These are the activations of a small neural network, seen along a few directions. Each row is one input.
Each table varies a few parts of the input and shows all the possible inputs, shuffled.
A made-up example of a description, with smaller parts first: one of 8 places around a ring, together with either a single point or (one of 2 separate values, together with one of 4 places along a line) or one of 9 places along a line.
Shared parts are said once, and a part with two or three values counts as separate values.

Other details of the inputs vary at random and push rows far along two fixed directions, the same in every table; ignore that.
These rows show it; all are for the same input, with only those details redrawn:
[ 13  22  12 -15   6  26  26  10  16  -5   3]
[  1 -18   1 -34   6  -3  25 -71 -55  22 -37]
[-21 -16  28  10  12 -11   0 -18  29 -11 -15]

Table:
R1: [ 16  23   7 -27  22   9  18  18  12  -3  10]
R2: [ 3 17  4 -9 -5 39 16 15 15 15  3]
R3: [  4  16   6 -12  -2  34  23  17  14   7   3]
R4: [ 21  21 -12 -15  14   3  12  18   5 -14  21]
R5: [  6  11 -11 -22   8  16  15  24  10   0  18]
R6: [ 19  23  14 -17  10  22  27   7  17  -9   5]
R7: [ -5  22 -19 -20 -14  26  -7  23  14  19  12]
R8: [  5  15 -23  -7   0  20   2  26   3   9  19]
R9: [ -2  24 -27 -11 -15  22 -11  27   6  13  13]
R10: [-22 -30  47  10 -34 -22 -49  -6 -21 -24  54]
R11: [ -4 -15   5  25  18 -41 -20  10   4 -16 -16]
R12: [ 25  23  -8   6  -4  12  19  18   2 -15   8]
R13: [-19 -18   2  12  17 -31 -14  -7  17 -17   1]
R14: [-12 -14  27   3  34 -29  -7 -14  24 -10  -2]
R15: [-25 -33  55   0 -33 -17 -45  -9 -14 -17  53]
R16: [  9  14 -14   0 -10  28  17  17   7  -4  13]
R17: [ 15  27 -16  13 -27  25  -8  33  -1   9 -11]
R18: [-17 -14  -5  30   0 -29 -36  13   7   7 -18]
R19: [  1  15  -1 -22  11  21  14  28   9  12   9]
R20: [  5  22 -18   1 -20  32   4  14  11   8  11]
R21: [ 40  26  -6   3  22  -8   7  31  -9 -13   8]
R22: [-11 -18  15   5  28 -31  -9 -18  25 -14   7]
R23: [-15 -23   5  31  -2 -21  -7  -5  13 -17  -9]
R24: [-29 -13 -10  23 -12 -23 -37   6  13   8 -10]
R25: [-10 -22   7  39  -3 -20 -15   5   7 -10 -21]
R26: [ 33  25 -10  -1  18  -6  12  22  -3 -13  20]
R27: [ -8 -17  22  15  15 -18   0 -29  30 -20   2]
R28: [-28 -25  -4  15   9 -22 -17  -1  15  -5   2]
R29: [ 44  16 -40 -27 -18  30  29 -22 -90  39 -28]
R30: [-41 -12  10   2  -1  -9 -31  -1  26  18 -15]
R31: [ 26  12  33  -1 -39   6 -29  40 -46 -17  54]
R32: [-14 -20  -3  32   7 -28 -29  15   4   3 -16]
R33: [ -7 -27 -18 -25 -12   8  13 -69 -55  37 -27]
R34: [ 12  18  -7 -23  12  11  16  18  12  -5  18]
R35: [-33 -21  14   6  13 -11 -18  -2  24  13  -8]
R36: [-12 -17   2  21  14 -39 -15   1  10 -16  -4]
R37: [-32 -16  -8  16  -2 -19 -30  -3  19   6   0]
R38: [ 12  14 -12  -3  -6  25  20  16   7 -11  13]
R39: [  8  26 -20   8 -30  27  -4  23   4   9   2]
R40: [  2  13 -15 -16   1  24   6  23  11  15  19]
R41: [ 43  27   1  13   9   5  15  20  -4 -18   2]
R42: [-21 -12  -7  28  -8 -26 -42  15   7   8 -22]
R43: [ 19  25 -15  15 -19  21  -2  31  -1   8  -6]
R44: [ 29  24  -3   0   8  15  21   3   8 -19  20]
R45: [-19 -21   1  37  -9 -13 -16  -5  15  -2  -9]
R46: [  9  14 -19 -13   7  12  11  27   2  -6  19]
R47: [ 26  17  -8  11  -5  14  14  33  -6 -10  -4]
R48: [ 10  22   5 -25  19  13  17  21  11   0   8]
R49: [  8  16 -16   3 -13  33  11  15   8   4  14]
R50: [-21 -22  -6  27   3 -26 -25   6  10   3  -3]
R51: [-36 -16   5  15 -21   2 -24 -16  32   8 -11]
R52: [-17 -23  -2  21  10 -34 -15   6   8 -11  -4]
R53: [ 32  24  -5  10   0   9  14  27  -4 -15  -5]
R54: [ 23  16 -15   1   8   1   5  44 -10  -5   1]
R55: [-16 -20  12   1  21 -30  -9 -14  26 -14   3]
R56: [  2  20 -10  -8 -19  36   8  10  19  14  10]
R57: [-13 -22  -1  29  10 -33 -23  16   2  -4 -16]
R58: [  2 -14   8  24  21 -45 -19   7   5 -19 -14]
R59: [ 13  22  12 -15   6  26  26  10  16  -5   3]
R60: [  0 -17 -29  -8 -23  -6   2 -60 -66  36 -34]
R61: [-38 -12  17  13 -14   4 -23 -12  31  12 -20]
R62: [ 19 -17 -16 -14  -1 -21  19 -67 -68   9 -31]
R63: [-35 -19  -1   7  -1 -14 -26  -7  27  12  -1]
R64: [  7  15   8 -15   2  30  25  16  14  -1   3]
R65: [-33 -14  -3  24 -22  -3 -28 -13  24   2 -10]
R66: [ 24  22  -5  -5   2  16  21   7  10 -19  15]
R67: [ -9 -29 -23 -38   4 -10  12 -57 -61  34 -22]
R68: [-20 -23  -4  24   6 -30 -18   7   8  -4  -3]
R69: [ 18  21  -8  -3  -2  20  20  10   8 -16  13]
R70: [-14 -28  46  19 -37 -30 -50   2 -28 -23  49]
R71: [  0  24   2 -11 -13  38   9  14  18  18   1]
R72: [  9 -21  -8 -33   3  -9  24 -78 -53  14 -26]
R73: [  4  15   1 -25  15  17  17  27   9   5   8]
R74: [-10 -13  34  13  22 -16   1 -25  29 -15  -8]
R75: [ 38  25  -2   9   3   6  15  24  -3 -18  -3]
R76: [ 30   9 -31 -57 -11  37  49 -42 -71  29 -11]
R77: [-28 -29  67  -3 -27 -15 -44  -6 -14 -13  44]
R78: [  9  24 -25   0 -10  11  -6  33   0  14  12]
R79: [ 15  18   0 -13   0  24  24   7  16 -10  12]
R80: [-36 -14  11   4   6 -13 -25  -3  27  17 -11]
R81: [ 16  16 -14   9 -12  20  16  24   0  -3   8]
R82: [ -5 -15   4  20  17 -42 -14  -3  11 -19  -2]
R83: [ 14 -17 -20 -29  20 -27  12 -67 -67  13 -15]
R84: [  2 -13  14  34  12 -30  -5 -18  15 -25  -3]
R85: [-28 -27  11  15  -3  -5  -5 -15  28  -4  -5]
What do these inputs look like to the network?
Answer: one of 5 places along a line, together with either a single point or (one of 2 separate values, together with one of 8 places along a line)
The inputs of R70 and R10 match in every part but the place on the line of 5. If R52 is changed in the same way as R70 into R10, which row does it become?
Answer: R46
The inputs of R56 and R43 match in every part but the place on the line of 5. If R5 is changed in the same way as R56 into R43, which row does it become?
Answer: R54
The inputs of R40 and R50 match in every part but the place on the line of 5. If R34 is changed in the same way as R40 into R50, which row does it become?
Answer: R36
Change only the place on the line of 5 in R2. List by row number the other rows that result.
Answer: R29, R33, R45, R49
Change only the choice among 2 separate values in R2. List by row number the other rows that result.
Answer: R35
Change only the choice among 2 separate values in R83. List by row number the other rows that result.
Answer: R44
Change only the place on the line of 8 in R1. List by row number the other rows that result.
Answer: R14, R19, R30, R35, R48, R73, R80

Table:
R86: [ -5 -16 -18 -34 -27  -1 -14 -37 -71  31  20]
R87: [ 11  -3 -49  -1  -4   8  23 -53 -39  29 -39]
R88: [-24 -14  14  64 -17 -25 -46  35  48 -21  -2]
R89: [-18 -17  36  57  16 -24 -23  31  45 -39  -8]
R90: [  8  45   0  -7 -19  51   7  33  22  21   0]
R91: [-20 -24  29  57   6 -22 -26  38  48 -29 -10]
R92: [-27 -20   4  42  43 -32  -5  14  73 -39   7]
R93: [  2 -20  -2 -38  -8  -3   1 -42 -77   9  27]
R94: [ 34  42   4 -16  23   4  16  47  -3 -15  20]
R95: [ 32  -4 -27 -30  35 -20  33 -60 -38   7 -18]
R96: [ 29  20 -16 -12   2  12   8  59  -8  -8  28]
R97: [  1  43  -8 -26  -1  38   1  40  23  27  12]
R98: [ -6 -22 -16 -38 -27  -3  -5 -34 -72  25  22]
R99: [ 24 -12  -9  -9  -8  -7  15 -33 -77   1 -20]
R100: [ 12 -11 -43  -6  -4   3  37 -50 -41  19 -36]
R101: [ 26  39 -15  11 -14  34   0  53   1   8  -3]
R102: [-49 -23  32  22  13 -18 -22  29  70  -3   6]
R103: [-12  -7 -29 -46   2  12   9 -47 -35  40 -26]
R104: [-46 -23  21  34 -17 -21 -61  26  46 -13  44]
R105: [-45 -29  24  15  21 -14 -15  17  79 -23   6]
R106: [ 16  23  12 -11  -7  49  30  36  16   6   9]
R107: [-20 -18  12  61  24 -19   2   6  72 -45  -5]
R108: [ 11  28   7 -10 -16  47  27  37  18  13   7]
R109: [ 36  23  -8   7 -17  25  14  52  -8 -14  16]
R110: [-50 -51  45   3  30 -61 -18 -64   2   1 -26]
R111: [ 11  28  12 -29  21  34  27  37  14   3  24]
R112: [ 23  25 -22 -11  -8   9   6  61  -5  -2  26]
R113: [-55 -54  20  36 -38 -40 -64 -62 -16   5 -10]
R114: [ 17  30   7 -17   2  50  38  19  25 -16  10]
R115: [-10 -21  58  43 -14 -23 -40   3  47 -47  42]
R116: [ 25  46 -42  13  -7  37  19  25  30   3  -3]
R117: [ 18  37 -48  -3  15  26  19  35  29   9  12]
R118: [ 30   0   0 -12  -9 -19  17 -41 -75  -3 -18]
R119: [ 53  39 -10   5  16  24  41  12  28 -24  10]
R120: [-34 -12   9  43  16 -32 -49  44  53  -8  -4]
R121: [-37 -56  48   2  33 -60 -24 -67   7   4 -27]
R122: [-57 -58  17  23  -7 -32 -24 -69  18   8 -50]
R123: [  0 -12 -13 -14 -46  15 -13 -45 -72  28   6]
R124: [ 26  24 -13 -13  15  17  11  60  -3  -1  15]
R125: [-32 -34  40  47 -26 -11 -38  19  42 -35  37]
R126: [-12  -5  45  54  14 -36 -22  24  48 -44  -5]
R127: [  0  42 -21 -32  -1  40   6  30  34  14  10]
R128: [  7  -7 -54 -21  14  -8  22 -45 -39  32 -26]
R129: [ 25  31 -24  -7  -8  12  -3  59  -4   5  24]
R130: [-26 -19  23  57  -3 -24 -29  39  51 -23 -13]
R131: [ 37  39   0 -15  10  -2  13  46  -8 -22  33]
R132: [ 27  36 -37  14  -5  36  31  27  28   0   2]
R133: [  8  -8   6 -42  -9 -15   2 -49 -75   5  29]
R134: [-17 -58  28  20  23 -84 -40 -52 -17 -17 -20]
R135: [ 18  30  20 -11   2  47  33  29  13  -3  12]
R136: [ -8  -5 -22 -35 -30   0 -25 -40 -69  33  15]
R137: [ 11 -17 -46 -25  24  -8  34 -44 -42  19 -22]
R138: [-58 -55  26  30  -6 -31 -34 -59   6  25 -49]
R139: [ 16  27  -2   0 -46  42  -5  34  -6   0  47]
R140: [ 22 -13   9 -43  -6 -13  -4 -52 -70   7  28]
R141: [ 21  42 -28  -8 -11  13 -14  56  -1   7  19]
R142: [  0 -26 -10 -38 -17  -1  -3 -36 -74  19  24]
R143: [ 15  23  -1 -17  -7  52  35  25  27  -7   7]
R144: [-30  -8  48  31  10 -15  -4  -3  79 -43  -1]
R145: [ 29  35  22  -7 -28  28  10  21 -10 -26  56]
R146: [ 29  43 -20  11 -30  26  -8  49  -2   1   8]
R147: [-39 -55  13  46  -3 -53 -41 -42 -13   8 -54]
R148: [-58 -70  29   7  22 -47 -23 -51   3  15 -31]
R149: [ 38  37  31 -15   4  37  29  20  21  -5  14]
R150: [ 41  -1   6 -15   8 -12  14 -42 -65   6 -32]
R151: [-45 -14  21  39  -7   3 -26  10  83 -14 -12]
R152: [  2  35  -7 -24   2  40   7  43  20  27  15]
R153: [ 48  38   6 -17  26   5  10  44   2 -13  19]
R154: [ 19   1 -30 -28  31 -21  39 -57 -43   5 -17]
R155: [-22 -25   4  61  15 -17  -2  12  75 -34  -7]
R156: [ 16  40   7 -39  19  25  34  20  28 -14  24]
R157: [-51 -24  19  16  12 -16 -17  19  82 -17   3]
R158: [  8  44 -13 -14 -20  54  12  23  33   8  -2]
R159: [ 22  23  14  -4 -27  40   9  28 -13 -22  53]
R160: [ 16 -14 -22  -8 -27  -8   9 -26 -72  18 -25]
R161: [-34 -22  -9  43  25 -33 -11  21  78 -23   1]
R162: [-10  -9 -26 -48   1   9  15 -46 -35  37 -25]
R163: [-40 -61  20  23  35 -68 -32 -40 -19  -9 -35]
R164: [  6 -12 -27 -28   6 -15   6 -17 -67  30 -27]
R165: [ -2  -7  -4 -23 -17  19  16 -43 -47  44 -34]
R166: [ 22  34 -27  -6  -8  15  -9  58  -3   7  23]
R167: [ 17 -14 -17 -27  11 -20   9 -26 -76   7  -8]
R168: [ -9  -9 -12 -41   2   6  10 -36 -46  50 -22]
R169: [ 15  21   1  -3 -45  40   3  36  -8  -6  48]
R170: [ 37  37  18 -22   3  40  34   9  32 -19  12]
R171: [ -4 -13 -10 -52  20   7  30 -52 -41  15 -17]
R172: [ 26  47 -17   9 -17  32  -5  50   4   8  -6]
R173: [ 16  -6   1 -57  22  -4  26 -62 -34  13 -16]
R174: [ 39  44 -13   7  13  22  47  15  23 -26  11]
R175: [-29  -8  61  37  11 -17  -9   7  67 -30   1]
R176: [-46 -57   4  27  16 -66 -47 -35 -13  14 -42]
R177: [ -4 -13 -15 -32 -17  20  30 -52 -37  25 -34]
R178: [ 18  45 -50  -5  11  24  13  32  31   8   8]
R179: [ 18  -8 -25  -5 -27  -6   1 -28 -71  24 -27]
R180: [-35  -5   8  42  12 -34 -55  42  55  -9  -7]
R181: [-10 -56  36  38   5 -71 -34 -59 -18 -23 -32]
The inputs of R126 and R130 match in every part but one. If R174 is changed in the same way as R126 into R130, which row does it become?
Answer: R100
The inputs of R177 and R122 match in every part but one. If R164 is changed in the same way as R177 into R122, which row does it become?
Answer: R176
The inputs of R139 and R145 match in every part but one. If R165 is changed in the same way as R139 into R145, which row does it become?
Answer: R175
What do these inputs look like to the network?
Answer: one of 2 separate values, together with one of 6 places along a line, together with one of 8 places along a line
Change only the choice among 2 separate values in R90. List by row number the other rows that result.
Answer: R97
